[[125 126 131 127 125 124 139 139 125 132 126 128 128]
 [123 133 129 127 136 129 116 138 140 121 129 131 133]
 [119 132 130 125 131 127 123 122 133 135 133 123 130]
 [135 124 127 130 123 130 134 131 123 125 125 131 126]
 [139 122 133 133 125 126 124 140 131 116 124 131 130]
 [130 125 124 129 125 135 130 129 128 125 121 128 123]
 [122 126 127 127 116 129 140 126 123 137 131 131 125]
 [123 132 132 127 120 126 134 128 123 132 131 122 132]
 [121 129 127 126 117 131 138 128 120 114 126 143 129]
 [126 130 132 129 127 124 125 136 131 121 130 129 131]
 [133 126 130 129 118 127 140 126 121 130 129 105 127]]
The entry just left of the centre entry: 135
The fifth entry, reading row by row: 125
The first entry in reading order: 125
The top-right entry is 128
Report the bottom-right entry.
127
Report the smallest entry in the last row.
105
Report the 4th entry from the end, reading row by row.
130
The largest entry in the last row -> 140
The first entry of the smallest entry's row -> 133
The entry just right of the centre entry: 129
The entry directly below the largest entry: 129
The first entry of the largest entry's row: 121
Report the fourth entry, reading row by row.
127
The second entry on the diagonal from the top-right corner: 131
Report the top entry of the column that holds the largest entry.
128
Report the entry just left of the largest entry.
126
The 3rd entry, reading row by row -> 131
Report the third entry on the diagonal from the top-right corner.
133
Report the entry directly above the largest entry.
122
Report the second entry in reading order.
126
Report the third entry on the main diagonal.
130

Questions about the row below.
1) Give the entry just right of 145.
2) Give the entry just left of the largest entry.
3) Give the entry just left of 131.
4) Give the entry just right of the largest entry.
[135, 148, 132, 131, 150, 151, 116, 105, 145, 123]
1) 123
2) 150
3) 132
4) 116

Read these off the row that follows.
1) What is the entry just right of 126?
2) What is the largest entry?
[127 155 114 114 126 136 153 130 127 108 132 120 130 137 104]
1) 136
2) 155

[[121 140 109 115 116 128 128 133 152]
 [107 118 113 139 123 108 135 149 122]
 [112 113 124 148 127 109 135 142 110]
 [128 114 141 142 131 122 136 134 104]]
Indices start at 1.
The entry just right of 134?
Answer: 104
The entry just right of 141 -> 142
The entry just left of the smallest entry -> 134
The entry directly above 104?
Answer: 110
The entry directly above 127 is 123
The entry at row 1, column 3: 109
The top-left entry?
Answer: 121
The entry in row 1 and column 2 -> 140
The entry just left of the largest entry?
Answer: 133
The entry in row 3 and column 1: 112
The entry at row 3, column 2 -> 113
The largest entry?
Answer: 152
The entry in the bottom-left corner is 128
